Each row below holds a small network's activations on one record, seen along a few directions.
Records have a field called G. Each example row is followed by its value.
Records without G are marked none.
The largest differences between rows may come from other fields.
Strong random noise was added to every row along 16 fixed directions; ignore it. To show where, here is one row again and again, with new noise each time:
[-220  254   40   99 -300 -174   24  119  129  -48  262 -295 -242 -117
 -148 -296  192   27  -48  -94 -110  320 -120  -93  300  243  141   99]
[-131 -165   53  199 -100  196 -116 -270  335  -82  424 -116  -47   69
 -671 -252 -540  -28  220  108  239 -310 -168  198  388 -233  312 -129]
[  24 -124 -285  270   56  -41  -29  348  -34  -16  203   25 -120  450
 -514  119  346  215  -70 -154 -116 -181  273  147  333 -397  -76 -288]
[-254 -105  -19   35  142  -62  -69   48  352 -293  226 -542 -298  188
 -262 -256 -294  103  374  112  366 -382   45  -52  389 -330  221  106]
[  10  -91  164  -69 -231 -429  224  563  367  -88  145  -54   38   75
  274  235  294 -228 -316  -66   80  346 -114 -263  179 -114 -108 -112]
[  21  277 -120  149 -149 -284 -178 -159 -125 -292   -8  -65   -1 -146
  231  -48  479  608  -69 -565 -162  418 -187  333 -340   20 -270  135]
[  54   51   70  -79 -280  -46 -193  102    3 -316   65 -125 -103  -14
 -401  194 -256   90    3 -114 -115   68  207  -17 -119   99 -130  198]
[  46 -100  239  116 -359 -125  291  147  101  369 -115  127  -74  127
 -530  -55  205 -109 -337   48 -235   55  177  278  363   -1  -25 -174]
[-353 -168  -96   72  100  357  -38   54 -527  265  206    9 -338 -127
  146 -507  645  116  -64  -69  -66  107   84  416  361   15  456   48]
[  27 -460  322 -167  201   59  -64  288  -68 -195  379 -211  253   26
  463  256  147 -392  173   56   70 -170  145  261  190  -23  203   17]
[  30  -42  168   25   15 -151   15  234 -568   88  -36  346 -222  418
 -699 -274  185  103 -307 -220  -89  217  227  143   56 -132 -147  153]
[-274 -158  282 -208 -284 -184   49  365 -207  -55  -80   43 -420  -63
 -212 -244   60 -117   93   77   13  142   88  231  207   45   80  392]
[-262  -39 -187   86 -240 -333  122  557  370   58 -112 -228 -179   54
  178 -126  190  519  147 -123  196 -215  136 -249 -224 -720   42  263]
[ 135   -4  130  -64 -115  -89  156  -92  100   17 -256 -157  -28  -69
  181  -68   -3 -172   14 -116  -48  128 -124  156 -131  448 -140 -137]
[ -23  -95 -130  -63  -66   89  -35  -27 -272  219 -145  271  117 -151
  176   78   78   32 -299  108   51  280  -58   79 -126 -116   36  -61]
[ -42  219   -4   76  206 -110  -47 -339   14  -80  -95 -179  -70  225
 -392 -323 -528 -215  449  -10  135 -155 -351  -52   74  477  -72  -50]
[ 216 -125   89 -192 -278  -60   -7  -10   58 -202 -388  194   -7 -238
  377  362  145   33 -206 -311 -141  305  -69  220 -471  299 -431  -11]
[   0  407  -38  284 -162 -205  157 -180  417   55  159 -533  225    4
  -24   33  -16  186   40 -354   73  -69 -278   91  155  239  305 -379]

[ 349 -127 -397   66  -88  300  -55  116 -214   55  160  -63  320 -132
  326  228   14 -266  164   42 -252   90  101  106 -341  357   98 -444] | g17
[ -34  147 -318  255 -102  -45 -204 -146  196 -112  268 -317   86   25
 -367 -347 -577  233  525  156  120 -187 -126 -171 -236 -271   35   58] | g13
[  11  -93  144   20 -221    3   11  199  149 -356  345 -206 -292  -25
  -31 -186  153   57   73 -238   71  126 -116  303  133   56   45  -75] | g27
[ 159 -184 -307   -9  366  303 -307  -32 -542 -369  308   -8 -139  195
   13 -339 -165  160  224 -225  301   56  -54  208 -326 -123   13 -143] | g11
[-249   77  138 -148  219   55   38   70   11  -68 -101  326 -111  177
    2  509    9 -186 -267 -424  318 -104 -318 -138  339  297  212 -172] | g1
[ 265  -92 -206  -80  136  243  186  179   66  130  -31 -223  188   81
  402  409   88 -123 -280  -44   74 -128  222 -159  -51   86  161 -550] | g3
[ 171 -180   -1  -64  223   34   65 -317   69  -60 -250  176   39   48
  152  243  156  -16 -285   39   86   59  -26  336  140 -135 -172 -300] | g15
[  86  -39  -87  -25 -145   60 -117  206 -513  -74  586 -160  175 -174
   57 -229 -106 -176 -107  162   71  589  -22   52  -39   20  451  -73] | g30
[-332 -111  -25 -167  628  129  -33 -252  -72   81 -262   10 -330   83
  305 -221  374  187 -454  294  267   33  216 -447  368 -443  -96  360] | g26
[-150  226  182  -36   28 -627 -103  268 -188 -295  332  178  395  239
 -267  418 -255 -161  232  -43  210   65 -341  127  313 -168  198  128] | g4
[  17  -54  210  -18  -97    6  -45   56 -124  296  109  356  391 -202
  321   10  141  -63 -172   68 -171  147   -9 -186 -301 -160  -61  253] | g18
[-108  -27   81 -264  -26  191  220  581 -221  -21    3   78 -337  -15
  373 -111   70 -275  203 -514  175 -173  -50 -168 -268  489  458  -56] | g19
[-178  131 -137  107 -110 -104 -133  -96    2    8 -125   92 -219  -47
 -269 -127  108  334   86   58 -182   14   54   55   37 -132 -198  259] | none

Which value of G does each new row have?
[ 229 -490  299   -3 -217    8   68  -37  344 -206  113  152 -127  -66
  -99 -296 -206 -424  215   49  -89   85 -185  234 -129  157 -323  -24] | g30
[ -90 -211 -151 -166 -233  -28   59  491 -164 -142   88  266 -465 -101
  160 -138  210 -254  -24   48  140  418 -199  116  143   51   38 -155] | g18
[ 116  -88 -190  374 -237  118  -74   39  124   82  351 -159   28  115
 -574 -192  -21  369   26  -19 -202 -173  326  125  -14 -459   94  -80] | g30
[ 112  261 -106  -90  367  -36   25 -319 -160  -93 -242 -377 -233  184
  -56 -315 -185 -121   70  140   72  134  -32 -159  122  460 -218 -112] | g11
[-137 -252  208 -148  112  236 -257  -44 -450  160  116  121  242 -173
    6  238  -64 -157 -101  451 -127  -47  371   65  150 -168  205  410] | g30
[  -8  312  126  125   76 -196  223  129  187   23  187 -486   57  136
  274  -53  297  105   -8 -473   82  -86 -118  -47  103  259  249 -212] | g11
[ 448 -516  347  -60 -229  393  359  177  177  352 -157  394   82  106
   12  -60  -89 -305 -436 -375  -31 -129  172  -41 -594  111  -39 -315] | g4
[  71   -5 -152  -36  134  -81  -48  157 -170  -50  -95   68  195  185
  -40  480  -36   55  -57  -29   67 -112  170  -34  -23 -162   30 -110] | g17
[-266 -162  212 -293  -97    9  112  130  297   77 -164  -20  -12 -358
  597  289   45 -110  -56  184  250 -140  -41  -48  148 -183  244  155] | g18
[-115   25  126   34  -81  -94  -27  -12  -78  377   99  271  220  -41
 -212 -122 -136 -401 -118  519 -197  232  -80 -320  209   31  -70  196] | g1
[  51   -8  192  -31  -71  -37  113   40  -34  142  177   42 -114   68
 -198 -587 -234 -166 -144  205  265  263 -226 -147   43 -130   43  -33] | g18
[  86 -203  262 -302  426 -184  -40  -17 -218 -238  -55    9   97  148
  344   36 -110  -96 -352  112  422  302    6 -245  -70 -305 -135  217] | g30
[-214  185 -289    0 -225   96 -169 -231   10   74 -245  -29 -157 -297
 -189  -22 -268  436  244  266  -36 -203  104  155  -98 -261   43  260] | g11
